A small network was shown many inputs. Here are its activations along a few directions, one row for each input.
Each table varies a few parts of the input and shows all the possible inputs, shuffled.
Descriptions start from the smaller parts, as in this example, which fits no table here: one of 3 separate values, together with either a single point or one of 11 places along a line or (one of 6 places along a line, together with one of 8 places around a ring).
Shared parts are said once, and a part with two or three values counts as separate values.

Other details of the inputs shift rows strongly along three fixed directions, in all tables alike. That doesn't count.

A family of inputs:
r1: [ -4 -32 -32 -13 -27 -18 -21  30 -18   6  12]
r2: [ 19 -38  -2 -23 -21   1 -41   6  -4   5  -3]
r3: [  8  12  22   1   2  42   7 -34  29 -34 -27]
r4: [ -7  18  42  35  -6   5  -1  -4  20  10 -17]
r5: [-29 -15  -9 -46  30   7  12  26 -29  15  -7]
r6: [  6  19  39  -9 -11  67  -7 -57  49 -47   6]
r7: [ -6 -29   4 -32 -31 -14 -32 -19  -9  -1  -5]
r8: [-30  -6   3 -40  48  47  19 -16 -13  24   6]
r9: [ 14 -39 -14 -15 -13 -35 -24  12 -27  22  13]
r10: [-31 -16 -11 -34  38   2  11   6 -52   5   0]
r11: [ -3 -26 -20  -5 -42 -25 -28  -4 -21 -13  14]
r12: [  7 -31  10 -24 -18 -13 -36 -10 -23 -20   1]
r13: [ 9 28 -9 13 56 32 53 17 -4 17  4]
r14: [-54  36   7 -20  45  52 -16   7 -22   9   8]
r15: [-12 -18  -5 -41  42   7   6  27 -42  17 -10]
r16: [  7  17  28  -3 -14  78 -10 -51  49 -47 -12]
r17: [ -8 -25   2 -33 -29  -9 -31  11  -5 -26  -5]
r18: [ -5 -33 -37  -9 -28 -15 -22  21 -24  10   6]
r19: [ 22  35 -13  53  13  -6  60 -16  21  10   5]
r20: [  3 -14  39 -48 -17  53 -42 -44  44 -18   8]
r21: [ 53 -14  -3  23 -53 -34 -24   3  28   1  -7]
r22: [ -7   4  40 -56  53  63  -1 -26  -7   0  -4]
r23: [ 52  26   4  63 -34 -63  36 -12  25 -17  -8]
r24: [ 17  -6 -12  24 -55 -80   5   9   4 -16   4]
r25: [-15  25   9 -21  59  54  51   2  23  12  -1]
r26: [ -1   5 -39  21   4 -55  44  36 -19  26  26]
r27: [ 21  15  27   6   7  43   2 -37  21 -32   7]
r28: [ 13 -31  13 -31 -19 -16 -37 -11 -15  -3  -2]
r29: [-11 -26  47  -9 -34  39 -78 -13  18   5  -2]
r30: [ -2 -30  -9 -22 -32  -2 -34  -5  -4  -3  20]
r31: [ -5 -26 -12 -21 -33   5 -33  11  -8 -25   7]
r32: [-12 -28   5 -30 -28 -13 -29  -9 -13 -21   4]
r33: [-22  20  49 -31 -19  50 -70 -39  32  -9 -18]
r34: [ -8  26  30 -25  54  78  32 -33  24  -7 -28]
r35: [ 10  13  31  -5 -12  72 -12 -67  51 -24   3]
r36: [-21 -19 -26 -24  47 -18  23  47 -68  13  -4]
r37: [ 11  20  22  -1  -8  -8  23 -22  35  -9  -4]
r38: [-33  42  30   3  79  74   1 -26  24 -15   8]
r39: [ 17 -10  -2  23 -62 -47 -11 -25  12 -24  -8]
r40: [ 35  38   7  35  18 -15  59   3  24   6 -22]
r41: [-21  -1   1 -14 -29  -7 -67   7  -2  25   1]
r42: [ -5  35 -18  25  53   4  90  21  13  30  -4]
r43: [-36  38   7  24  80   2  34   6  -4   7  -4]
r44: [-22 -25 -40 -24  41 -10  21  42 -51  43   0]
r45: [ 28  17  50  -9   0  65 -12 -45  46 -47 -23]
r46: [  8 -23   7 -27  -9  37 -41  -4  -9 -30   2]
r47: [-23  28  -6   6  49  25  66   0  -7  -2 -18]
r48: [-26   2 -24   1 -27 -25 -55  29 -26  28  13]
r49: [ 10  26  21  89 -39 -52  17  10  21  -4 -16]
r50: [ -1 -35  -1 -30 -30  -9 -32  -7   2   7  12]
r51: [ 42  21  -3  56 -39 -61  35 -23  34   0 -18]
r52: [ 33 -14 -39  42 -53 -49  -6  16   5   3  -2]
r53: [ 15  39 -36  65  20 -27  80  20   0   3  -7]
r54: [ 43  28  16  38 -52 -31  22 -17  70 -24 -22]
r55: [-50  -8   5  -1  35  20 -13  41 -55  18  14]
r56: [ 34  21 -10  54 -46 -51  37 -10  40  -3 -27]
r57: [ -4 -23 -10 -25 -31   0 -34  17  -6 -26  10]
r58: [-44 -13 -27 -10  63 -30 -11  46 -44  51  16]
r59: [-45  -8 -35  -4  61 -22 -13  47 -50  41  25]
r60: [-16 -18  20 -17  -3 -13 -70  -8   7  -1  -6]
r61: [ -5 -28   9 -37 -29 -16 -30 -10  -4  -4   1]
r62: [ 11 -26 -17 -11 -15 -31 -27  20 -43  -3  21]
r63: [-11  20   9 -11  63  51  48 -25   7  22  -1]
r64: [  8  47 -23  53  16 -42  85  17   8   0  17]
r65: [  0 -27 -10 -16 -27  -2 -37 -11 -21 -18  11]
r66: [ 22   4 -18  20   9 -24  22  14 -16  19  19]
r67: [-29 -14 -42 -27  35  -9  23  57 -45  28  19]
r68: [-62  15 -22 -14  38 -25  -3  46 -65  33   0]
r69: [ 61  18  -2  62 -36 -57  29  -9  37  12   2]
r70: [ 16  29 -13  43   6  -4  62  -6  35  17 -14]
r71: [-15 -23  22   5 -31  21 -66  10  -7   8  10]
r72: [-13 -30 -17 -21 -24 -30 -15  25 -26 -12  -5]
r73: [ 44 -15 -31  42 -48 -52  -8  22   2   2   4]
r74: [ 36  22  24  16  -9  43  -2 -24  37 -38  -6]
r75: [ 13  38   1  29  58  29  69 -11   8  14  11]
Description of these inputs: one of 5 places around a ring, together with either one of 3 separate values or (one of 2 separate values, together with one of 6 places along a line).
- The inputs of r9 and r12 match in every part but the place on the ring of 5. If r42 is changed in the same way as r9 into r12, which row does it become? => r72
- The inputs of r41 and r68 match in every part but the place on the ring of 5. If r44 is changed in the same way as r41 into r68, which row does it become? => r3
- Which other rows does r35 become when the place on the line of 6 takes its other values? List them by row number. => r19, r26, r30, r66, r75
- A walk changes only the place on the line of 6. It starts at r40 and steps to r15. List the rest of the walk in order. => r34, r56, r5, r54

A family of inputs:
r76: [-13  31  27  22   5  -1  27 -16  47 -18 -28]
r77: [  9  30  44  35  10   6  23 -15  28  -8 -22]
r78: [-22  -5 -13 -39  49  42  45  18  -1  24   3]
r79: [-32   7  24 -12  68  21  20  20 -20   5 -17]
r80: [ -1  10  12 -36  73  16  24  -2 -21  22   6]
r81: [ -6  46  13  16  -4   4  37 -27  28 -38   5]
r82: [  2 -11  -4 -24  61  41  38  -5 -27  24  18]
r83: [ -1   2  22  -6 -64  18 -46 -18  42 -56 -21]
r84: [ 23 -15  -1  -6 -59  26 -43 -51  38 -50   5]
r85: [-23  -7 -14 -35  43  43  47  -2 -13  30   6]
r86: [ 45  15  15  16  12  16  40 -31  36  -5  20]
r87: [-66  47   4  19  56  49 -16  26 -21  29  22]
r88: [ -6   4 -10 -13  56  54  30  25 -30   3   7]
r89: [-13 -45 -35 -40 -25 -58 -33  28 -44  37 -10]
r90: [-15 -30  10 -71   0  19 -49 -28 -11   7  -8]
r91: [ 16  22 -22  64 -17 -62  37  49 -11 -10 -13]
r92: [ -9  16 -18  54 -19 -83  44  12  -2  14 -18]
r93: [ 21  16 -54  43 -18 -67  52  16   1  -9  25]
r94: [-44  11 -42   2  13 -49  49  67 -64  23  -1]
r95: [-42 -19   5 -51 -19  35 -43  -8 -26 -26  -8]
r96: [ 47 -37 -34  38 -72 -48 -37  11  -9 -20   4]
r97: [ 38   5 -45  64  -9 -50  40  47  -2  -5   0]
r98: [ 36  24  24  24  14  13  23 -28  33   9 -26]
r99: [ 10  21 -35  83 -16 -48  11  35  18  67  34]
r100: [ 15  31  14   7   6   6  29 -14  56   3 -32]
r101: [ 23   0  40   7 -62  23 -52 -18  23 -47 -15]
r102: [-16 -51 -61 -24 -33 -35 -29  36 -54   4  13]
r103: [ 37  21  -2  39  12  30  29 -29  21 -29   6]
r104: [-15 -44  -6 -21  -7 -75 -42  27 -60   4  17]
r105: [ 22  15   1  12  -4  19  46 -41  42   2   6]
r106: [  2   2  21  -5 -65  12 -44 -46  28 -54  -8]
r107: [  2 -23  -5  21 -71 -88 -35 -13   1 -13  -7]
r108: [-40 -39 -13 -29 -29 -64 -34  39 -48  19  -6]
r109: [ 46 -11  42  -9 -49  11 -56 -28  42  -8 -25]
r110: [ 21 -16   0  -7 -59  32 -46 -21  53 -52  -8]
r111: [ -9 -41   1 -75  -7  30 -32 -22  -4  -2  30]
r112: [  6 -38  -2 -49   9  40 -49  -9 -26 -33  30]
r113: [-25  21   9 -19  60  27  29   9 -40 -16  16]
r114: [-40  33   9   2  70  38 -19  16  -2  69  12]
r115: [ 15  12  -7  65  -2 -85  36   9 -16   8  -6]
r116: [ 41   8  12  28   3  30  38 -27  33   5  -2]
r117: [ 14 -62 -29 -28 -28 -36 -26  49 -51  36  16]
r118: [  4 -36  21 -58  11  28 -59   8  -7   5 -19]
r119: [-20 -32 -10 -57 -15  50 -41   4 -14 -18   6]
r120: [  8  25  37  40  13   5  22 -28  23 -11 -23]
r121: [-28  16   6  -8  51  40  27  13 -42  -5  -7]
r122: [ 15  37  21  38   5  16  27 -26  11 -34  -7]
r123: [-68  35  22  19  69  30 -21  14 -11  46  15]
r124: [-45  30 -20  20  64  62 -12  24 -13  36  36]
r125: [ 23  22 -27  27 -11 -90  47   8  10  24   2]
r126: [-37 -38 -17 -35 -18 -79 -33  22 -49   5  16]
r127: [ 20  19   8   9 -12  28  47 -19  49  10  -4]
r128: [ 16  35  20   6  -2  10  33 -20  49  14 -28]
r129: [ 49 -16  35  -7 -41   4 -57 -52  35 -18 -16]
r130: [  8 -52   9 -55   1  46 -44   9  -7   1   5]
- The inputs of r100 and r78 match in every part but one. If r109 is changed in the same way as r100 into r78, which row does it become? => r117
- The inputs of r90 and r105 match in every part but one. If r125 is changed in the same way as r90 into r105, which row does it become? => r111
- What do these inputs look like to the network? => one of 5 places around a ring, together with either a single point or (one of 2 separate values, together with one of 5 places along a line)
- Which other rows does r81 become when the choice among 2 separate values takes its other values? List them by row number. => r113
- Which other rows does r117 become when the choice among 2 separate values takes its other values? List them by row number. => r127
- A walk changes only the place on the ring of 5. It starts at r98 and steps to r120. List the rest of the walk in order. => r121, r96, r116

A family of inputs:
r131: [ 10 -31  36 -54 -11  43 -40 -23   3 -24 -12]
r132: [-21  -6 -22  -5  10 -44  -6  44 -36  21  -3]
r133: [-25 -10  -9  -5 -12 -42 -12  11 -32  10  -3]
r134: [-25   8  37 -34  18  36 -31 -28  13 -20  -7]
r135: [  1   7  27   4 -26  31 -22 -24  30 -22 -15]
r136: [ 32 -21  33 -30 -12  51 -33 -39  29 -10   3]
r137: [ 22  25   7  39 -15   6   7 -23  39  11  -2]
r138: [  3  -9  37  -4 -50  11 -54 -34  30 -44  -2]
r139: [-24  49   4  18  64  16  63   3 -14  -4   1]
r140: [ -1 -27 -41 -13   7 -35  16  37 -51   4  -4]
r141: [  2 -40 -11 -51 -27  13 -31  -1  -4  -9   8]
r142: [-13 -21 -27 -40   3 -12  16  26 -29   3   1]
r143: [ 30 -37  -7   1 -58 -79 -19   7 -19 -11  -4]
r144: [ -2 -24 -30 -22 -29 -55   9  16 -26  -7   5]
r145: [ 29  23   5  55 -30 -30   7 -11  46   3 -11]
r146: [ 12  27  18  33 -12  -5   7 -15  40  -8 -21]
r147: [ 13  20 -13   0  26  22  55  -9  20  10  12]
r148: [  4  25  18  28  -3  13  15  -5  27 -17  -7]
r149: [ 12  22   6  32  -3  19  14 -17  30  10   5]
r150: [ 7 24  2  5 67 24 79  7 -7 23 -3]
r151: [-12  39  -3  21  69  21  55   6   5  38   5]
r152: [  3 -30 -45 -15  24 -16  13  28 -45  22  17]
r153: [ 11 -20 -26  15 -32 -61 -38  28  -9  24  14]
r154: [ 14 -23 -21  26 -64 -61 -41  15  -5  14   0]
r155: [-17  30   3  23  30 -24  40   1   0   9 -10]
r156: [ 32   6 -19  29  -3  -7  38  -5  15  -8  -5]
r157: [ 28  32   5  58 -35 -24  10  -4  32 -24  -9]
r158: [-10 -16 -15   6 -15 -14 -14  20 -18  16   6]
r159: [-12  34   8  20  24  13  36  -2   9   9 -17]
r160: [-25  -4  25 -33  32  73 -23  -9   2  -7  10]
r161: [-25 -22 -30 -35  42 -14  28  20 -61   1   2]
r162: [ 12  27  12  54 -40 -36  19 -22  34 -17 -10]
r163: [-23 -20   2 -36  15  13 -44  15 -18  12   5]
r164: [-33 -20   3 -43  43  54 -26  13 -29  17  24]
r165: [ 11  -1  24 -11 -12  56 -51 -31  25 -20  12]
r166: [-21 -17   7 -37  16  46 -43   4 -23  -6  12]
- The inputs of r132 and r134 match in every part but one. If r142 is changed in the same way as r132 into r134, which row does it become? => r144
- What do these inputs look like to the network? => one of 4 places along a line, together with either one of 3 separate values or one of 6 places along a line
- Which other rows does r133 become when the place on the line of 6 takes its other values? List them by row number. => r134, r138, r139, r155, r162
- Which other rows does r165 become when the place on the line of 4 takes its other values? List them by row number. => r139, r157, r166
